A small network was trained on made-up records. Each row is its average activation on records with the value named, seen along a few directions.
Related values have similar rows: they may be neighbours, one step apart, or belong to one group.
In the rows, zero is written as 500.
Random noise pushes rows far along 2 fixed directions. That doesn't count. These rows show it; they differ only by the noise:
[758 509 470 604 457 422 461 324 419 378 546 357 402 522]
[682 506 584 546 446 423 480 387 488 437 512 402 397 530]
[874 498 306 684 464 428 433 237 301 275 585 289 393 501]
[651 467 657 500 418 446 493 437 480 428 467 419 350 507]


BURE, 15 values:
kuv: [539 449 417 464 457 647 560 466 408 435 514 364 434 415]
gipap: [464 340 548 471 503 548 505 698 423 509 415 525 249 438]
numap: [475 518 605 463 409 594 516 492 440 462 509 559 512 529]
kidas: [509 571 320 588 661 377 530 403 767 664 650 485 721 525]
sol: [431 593 310 528 627 527 443 611 493 569 490 521 526 391]
bavo: [474 406 477 490 539 444 456 506 419 571 544 596 400 542]
pupe: [431 577 613 437 493 482 532 447 732 670 627 484 583 549]
silip: [418 654 321 574 668 366 533 521 689 632 557 499 823 470]
minu: [322 478 665 461 432 592 456 600 549 529 279 703 420 509]
befod: [581 582 301 583 534 596 492 406 277 382 588 343 617 503]
pifuz: [395 514 423 448 510 457 534 440 508 637 536 630 776 615]
tokod: [606 578 599 563 463 419 455 464 655 550 642 496 545 600]
git: [265 576 430 465 517 569 543 522 569 563 467 552 662 567]
fibi: [376 599 406 522 566 587 391 620 424 448 396 562 494 435]
dur: [575 402 343 540 574 396 567 450 448 364 573 527 574 526]
Each value of BURE is a pair of two hidden parts, and every pair occurs once (5 first parts, 3 second parts).
Changing only the second part turns minu into pifuz. sol has the same second part as minu; what does that change turn sol into?
> silip
Changing only the second part turns befod into fibi. pupe has the same second part as befod; what does that change turn pupe into?
> gipap

BUKES, 15 values:
voto: [624 517 524 458 466 362 362 369 549 421 626 616 480 822]
pasi: [447 573 579 485 435 516 341 405 350 489 467 673 655 569]
pep: [317 766 956 301 355 512 650 645 784 771 494 644 748 614]
suraz: [550 577 762 409 445 363 659 293 843 716 732 522 774 756]
suf: [424 649 368 432 464 605 575 619 517 280 459 416 627 358]
dil: [326 153 832 425 345 312 588 770 731 449 473 809 219 496]
zap: [216 352 581 337 551 659 508 763 553 757 441 682 320 245]
nibe: [720 463 463 471 604 510 708 315 487 452 586 320 664 600]
sep: [713 488 737 537 336 416 515 516 461 486 312 374  46 437]
rivon: [ 49 388 553 508 668 427 434 687 760 837 428 811 706 452]
zene: [235 781 437 529 587 654 403 545 664 773 354 484 632 556]
tabe: [647 360 178 524 607 519 620 504 334 377 471 274 637 303]
kedef: [679 770 368 632 487 591 331 352 211 319 491 341 354 442]
lafi: [714 243 540 546 609 455 503 595 295 413 516 208 124 373]
mun: [369 172 493 409 328 739 452 666 168 129 248 597 211 364]
Each value of BUKES is a pair of two hidden parts, and every pair occurs once (5 first parts, 3 second parts).
Changing only the second part turns lafi into nibe. sep has the same second part as lafi; what does that change turn sep into?
> suraz
Changing only the second part turns rivon into tabe. mun has the same second part as rivon; what does that change turn mun into?
> suf
